These are the activations of a small neural network, seen along a few directions. Each row is one input.
Each table varies a few parts of the input and shows all the possible inputs, shuffled.
Descriptions start from the smaller parts, as in this example, which fits no table here: ring(8) and (point or ring(9) or (values(3) and line(4))).
Shared parts are said once, and a part with two or three values counts as separate values.
In the rows, zero is written as 128.

Other details of the inputs shift rows strongly along two fixed directions, in all tables alike. That doesn't count.

Table:
x1: [ 87 117 171 118 114  89  59 175 128 184  85]
x2: [134 146 170 110 127 118  60 167 156 201  79]
x3: [ 87 119 168 102 123 107  57 179 108 185  82]
x4: [105 154  66 111 143 155 225  58 136  56 159]
x5: [214 116 118 156 191  93 116 142 111 158 227]
x6: [ 80 176 154 164 151 122  97 161 122 200  56]
x7: [ 86  96  66 142 112 199 241 115 148  58 156]
x8: [219 118 121 180 179  89 122 136 102 155 218]
x9: [230 111 134 190 173 101 126 121  93 157 212]
x10: [127 102  89 107  85 119 204  74 124  43 172]
x11: [133 146 169 105 129 125  58 171 148 199  79]
x12: [ 43 131 122  23  39 161 141 112 157  84  32]
x13: [ 40 129 131  26  40 150 140 110 172  83  39]
x14: [104 148  69 109 151 157 210  61 143  43 163]
x15: [229 111 146 184 183 116 124 113  89 155 212]
x16: [ 59 126 158  64  24 160 149  84 164  80  30]
x17: [ 29 156  95 113  36 234 120 110 193  72  51]
x18: [103 117 196 150  98 106  72 155 109 180  72]
x19: [165  92 119 169 177  66 118 146  76 142 226]
x20: [140 146 168 130 116 112  63 163 159 199  73]
x21: [ 85 182 156 168 151 121  97 185 120 179  51]
x22: [136 148 160 102 129 135  59 173 131 202  71]
x23: [124 105  84 101  88 114 202  79 127  43 175]
x24: [ 90 178 168 157 161 128  81 193 128 158  56]
x25: [111 152  73 106 148 165 209  77 149  14 158]
x26: [213 119 114 137 198 111 113 146  90 161 221]
x27: [180 125  87 109  97 142 205  64 153  59 170]
x28: [134 100  98 108  82 126 205  67 119  45 170]
x29: [230 111 143 190 176 109 128 117  90 155 211]
x30: [167  73  83 223 229 145 108 140 101 130 179]
x31: [ 85 118 172 111 120  94  59 174 123 185  85]
Description of these inputs: values(3) or ring(6) or (values(2) and line(11)).

Table:
x32: [134 135  66 153 142 134 216  89 102  64 214]
x33: [120  93  57 122 147 178 201  73 113  43 205]
x34: [174 113  64  75 128 116 188  95 128  67 217]
x35: [102 119 142 171 159 144  70 157 112 174 127]
x36: [ 45 162 134  94 118 143 114 133 169 133  42]
x37: [146 104 169 153 120  87 100 148 122 165 148]
x38: [ 90 106 148  66  68 156  98 117 147 135  62]
x39: [180 104 135 139 192  76  66 190  79 201 179]
x40: [168 141 145 199 232  98  97 157  97 192 152]
x41: [159 128 126 109  88 120 188  83 124 110 139]
x42: [161 108 153 140 133 117  74 130 113 171 162]
x43: [ 86 145 145  54  88 114 111 118 165 132  59]
x44: [110  97 125 182 168 122  88 164  95 144 133]
x45: [ 73 147 138 126  88 184  99 116 168 136  41]
x46: [ 93 165 174  73  70 120 101 124 151 122  51]
x47: [157 111  62 168 148 145 185  83 117  46 197]
x48: [224 113 166 171 180 105  77 174  97 210 181]
x49: [126 131 150 188 223  97  87 183  56 171 169]
x50: [124 143  66 115 163 139 202  76 140  51 186]
x51: [120 138 113 151 178 122 101 172 121 162 145]
x52: [188  98  93  98 105 157 199  44 135  64 190]
x53: [164 132 137 201 204 126  76 192  98 189 186]
x54: [112 129  61 133 128 139 226  89 105  54 199]
x55: [ 87 102 150  80  58 129  90 134 148 122  43]
x56: [ 84 142 161  59  81 123 116 130 130 114  53]
x57: [138 127 150 186 163 153  81 141 116 179 106]
x58: [152 146 138 197 226  95  87 159 101 190 163]
x59: [ 91 115 153  86  51 125  87 130 159 122  51]
x60: [112 123 138 153 167 149  88 190 116 174 123]
x61: [138 144  92 131 129 176 167 118 152  92 146]
x62: [ 97 166 130 107 106 167 125 139 179 142  24]
x63: [186  92 114 127 110 118 213  72 130  74 193]
x64: [157 101 160 165 168  64  85 176  51 207 177]
x65: [ 87 150 156  83  43 120 125 117 152 138  62]
x66: [181  92  82 118 110 114 176  73 121  44 218]
x67: [150 108 153 110 135 122  76 180 113 181 130]
x68: [ 79 139 153 139  85 162 145 128 171 126  26]
x69: [189 130 141 124 146 104 104 145 128 177 132]
x70: [180 117  80  75 101 151 196  83 147  52 212]
x71: [117 154 136  65  68 134 112 125 182 142  54]
x72: [151 156 155 205 211 101  87 168  77 172 162]
x73: [172 127 110  89  96 150 162 103 154  97 161]
x74: [141 158 154 174 179 125 118 145 100 143 116]
x75: [153 136 145 118 157  83  95 132 122 160 149]
x76: [ 45 147 126  88 127 148 127 131 157 125  47]
x77: [ 64 170 138 132  77 151 133 131 152 142  35]
x78: [113 102  72 141 131 143 223  93 127  40 199]
x79: [ 96 153 163  94  45 122 123 116 154 154  50]
x80: [133 123 154 134 119  81 106 149  92 175 148]
x81: [164 116 146 119 135 116  87 167 119 169 161]
x82: [131 151  80 123 140 153 168 113 153  96 139]
x83: [116 162 183  82  75 129 118 115 152 130  33]
x84: [148 119 134 199 163 129  96 145 110 149 112]
x85: [161  91  77  83 105 147 190  56 125  50 218]
x86: [109 126 157 100  50 131  92 116 169 129  43]
x87: [159  72 174 176 171  65  79 184  73 199 177]
x88: [187 140 178 170 181  70  76 157  76 184 174]
x89: [202 125 165 164 202  68  86 147  96 203 164]
x90: [146  86  96  98  94 115 213  78 132  47 206]
x91: [ 70 150 128 102  93 179 117 154 173 128  60]
x92: [152 143 147 172 164 155  96 171 130 179 106]
x93: [128 137  75 132 171 133 206  93  97  38 217]
x94: [187 130 157 160 196  65  77 149  99 199 175]
x95: [126 150 151 187 149 124 116 156 103 184  93]
x96: [134 112  59 147 129 152 188  81 129  28 188]
x97: [ 65 143 145 138  80 157 136 132 173 124  39]
x98: [ 79 134 147  49  95 119 106 129 154 139  42]
x99: [ 94 125 128 170 162 115 122 166  79 166 134]
x100: [ 62 145 138 121  87 181  94 122 167 131  49]
x101: [ 37 117 146 122  91 153 131 152 154 126  39]
x102: [162 110 110 102  97 148 154  69 140  95 167]
x103: [182 122  69  82 125 118 184  88 137  67 213]
x104: [ 59 144 114  85 110 162 123 152 163 128  49]
x105: [156 140 124 191 212 104  76 187 101 192 176]
x106: [ 56 129 126 127  85 155 103 136 159 107  47]
x107: [148 105 128 117  85 118 179  88 149  92 155]
x108: [110 159 107 129 144 141 169 107 121  65 153]
x109: [174 101 116 116  94 128 161  79 137  80 140]
x110: [136 136 119  80 112 110 166  96 113  68 163]
x111: [ 53 141 149 135  81 152 124 142 171 126  44]
- Describe the family of inputs behind these rows. => values(2) and line(5) and ring(8)
- The inputs of x66 and x55 match in every part but the line(5) part. If x105 is changed in the same way as x66 into x55, which row does it become? => x104
- A walk changes only the line(5) part. It starts at x63 and steps to x107. List the rest of the walk in order. => x37, x90, x87
- Which other rows does x48 become when the values(2) part takes its other values? List them by row number. => x92

Table:
x112: [ 82 119  95  89  94 183 189  95 150  61 105]
x113: [126 113 159 194 176 107  64 181  94 177 160]
x114: [107 148 185 107  92 132 100 137 141 170  41]
x115: [119 143  88  81  98 189 193  81 158  61 100]
x116: [106 139 177 120  80 134  96 138 136 165  37]
x117: [ 64 136 158 130  87 143  93 168 156 172  59]
x118: [123 141 107  77  95 142 192  77 178  66  99]
x119: [140 115 134 175 197 101  72 187  95 189 140]
x120: [ 99 122 110  70  83 126 184  91 153  67 106]
x121: [176 135  87 147 177 141 152 115 109  86 204]
x122: [ 91 165 143 118 115 154  78 139 155 164  41]
x123: [104 141 112 110  81 174 169  87 172  59 107]
x124: [ 96 145  86  67  88 152 190 106 159  73 115]
x125: [ 76 153 156 104 113 132  76 164 146 149  50]
x126: [125 142 116  70  92 159 199  72 162  68 106]
x127: [168 135 147 182 198  95  80 171 110 194 132]
x128: [137 105 164  79  73 124  65 140 176 171  57]
x129: [185 102 106 164 151 129 177  96  95  97 201]
x130: [107 162 175 107  83 120 100 151 152 179  55]
x131: [173 114  84 170 179 136 174 108 121  94 199]
x132: [145 102 155 178 166  71  75 175  83 187 144]
x133: [128 116 163  74  72 130  54 128 165 176  66]
x134: [215  91 102 102 125 115 144 113 123 123 230]
x135: [155  97 115  40  54 164 159  75 168  83 120]
x136: [ 53 134 158 132  99 142  79 145 151 163  52]
x137: [210  90 114 106 131 117 121 109 120 106 220]
x138: [166 125 157 194 154  98  82 173  99 203 151]
x139: [156 106 106 142 146 100 149 119  83  86 212]
x140: [174 120  94 170 154 135 180 113 119 108 221]
x141: [139 129 134 168 182 108  76 197  91 200 155]
x142: [179 113 108 167 149 120 152 105 102  88 203]
x143: [175 107 104 171 165 147 181  99 107  99 208]
x144: [ 92 108 110  89  72 159 183  89 140  65 103]
x145: [ 97 163 168 106 109 125  86 129 159 167  49]
x146: [188 116 107 143 161 100 177  98 108  97 203]
x147: [ 78 132  97  93  92 172 164 106 157  53 110]
x148: [146 126 164 156 161  74  84 183  85 203 163]
x149: [157 123 158 198 167  96  67 150  92 194 145]
x150: [ 64 122 158 136 100 137  91 158 161 160  41]
x151: [151 118  82 138 176 132 149 127  96  82 211]
x152: [ 91 147 162 131 108 170  97 147 155 165  35]
x153: [156 100  93 151 142 111 170 123  95 104 219]
x154: [164 127  82 165 178 142 162  95 111  96 210]
x155: [ 82 150 167  93  98 114  96 165 153 175  61]
x156: [101 168 144 116 103 154  92 163 161 174  47]
x157: [ 98 115 113  77  69 145 183  89 132  67 106]
x158: [158 114 112 128 155  98 156 116  88  86 217]
x159: [187 121 100 150 138 107 176 111  98 109 215]
x160: [161 107  96 138 138  98 171 123  87 105 221]
x161: [129 122 141 185 178 112  80 195  96 199 159]
x162: [104 171 152 111 103 139  98 159 164 175  46]
x163: [165 132 139 186 198 110  74 175 107 193 133]
x164: [186 106 101 158 151 101 171 102 102  97 196]
x165: [ 65 148 140 108 115 144  73 153 142 163  47]
x166: [ 81 136 177  93 108 126  96 152 142 166  49]
x167: [119 154 118  75  91 148 173  83 169  59 110]
x168: [ 97 159 174 108  94 120  85 127 146 169  48]
x169: [164 118  93 173 166 134 165  89 112  99 214]
x170: [122 147  96  76  97 174 199  76 162  62  99]
x171: [ 75 116 160 128  89 120  87 155 148 157  37]
x172: [135 126 159 156 189  77  68 163  91 196 157]
x173: [ 98 125 105  66  97 130 186  91 166  66 105]
x174: [152  98 104 155 150 112 149 118  90  84 211]
x175: [ 95 130  86  72 101 146 187  95 165  61  97]
x176: [182 120 111 154 145 109 153 107  94  90 205]
x177: [168 128  95 165 173 144 154 114 113  86 207]
x178: [130 107 141 192 193 105  76 184 100 187 143]
x179: [174 129  83 163 165 142 178 118 117 106 217]
x180: [167 110 158 203 169  91  79 163 101 190 134]
x181: [188 135 102 133 163 109 183 109 117 110 220]
x182: [130 101 162 193 179 116  82 176  87 194 151]
x183: [ 90 138 162 146  99 146  96 144 173 161  34]
x184: [101 169 159 114 113 141  80 151 159 151  44]
x185: [ 54 141 148 125 110 149  76 151 147 161  48]
x186: [129 106 152 186 168  88  64 162  80 189 153]
x187: [ 85 142  84  68 100 152 177  82 154  64 110]
x188: [100 123 119  64  80 143 190  86 136  68 113]
x189: [ 72 144 170  98  95 109  79 141 133 167  56]
x190: [142 127 167 157 185  81  65 179  93 181 159]
x191: [111 159  86  79 101 162 183  68 167  64 105]
x192: [ 87 125 102  80  71 133 168  80 137  68 112]
x193: [ 93 126  86  71  98 179 187  95 145  60 105]
x194: [167 139 177 171 170  86  68 165  91 184 152]
x195: [143 120 153 164 194 103  80 180  81 195 144]
x196: [113 140 105  90  69 143 174  66 148  69 106]
- Describe the family of inputs behind these rows. => values(5) and (point or (values(2) and ring(8)))
- The inputs of x188 and x120 match in every part but the values(5) part. If x129 is changed in the same way as x188 into x120, which row does it become? => x180
- The inputs of x114 and x146 match in every part but the values(5) part. If x166 is changed in the same way as x114 into x146, which row does it become? => x173
- The inputs of x191 and x162 match in every part but the values(5) part. If x122 is changed in the same way as x191 into x162, which row does it become? => x156
- Which other rows does x152 become when the values(2) part takes its other values? List them by row number. => x112
- Which other rows does x116 become when the values(5) part takes its other values? List them by row number. => x159, x164, x176, x196
- Which other rows does x190 become when the ring(8) part takes its other values? List them by row number. => x113, x125, x139, x147, x151, x158, x174

Table:
x197: [139 122 175 199 157 105  77 156  99 189 112]
x198: [169  86  93 163 147 140 166  96 106  81 208]
x199: [185 115  87 124 157 142 169 107 122 100 210]
x200: [ 70 118 117 111  85 156 141 132 151 105  82]
x201: [175  86 103  99 124  99 158 101 100  96 217]
x202: [140 113  90 163 161 116 195 108  93  87 208]
x203: [110 131 153  67  64 105 138 107 146 110  86]
x204: [158 145 169 182 153 105  73 161 115 196 118]
x205: [ 68 140 113  88 103 156 125 130 150  99  86]
x206: [ 66 160 124  96 108 142 142 120 143 101  79]
x207: [116 135 126 103  76 165 126 111 173 115  84]
x208: [158 150 167 162 166 106  79 171 113 203 114]
x209: [100 139 115  78 108 157 129 121 169 112  78]
x210: [139 150 159 157 184  98  74 170 112 197 109]
- Describe the family of inputs behind these rows. => values(2) and (point or ring(6))
- The inputs of x206 and x205 match in every part but the values(2) part. If x208 is changed in the same way as x206 into x205, which row does it become? => x199
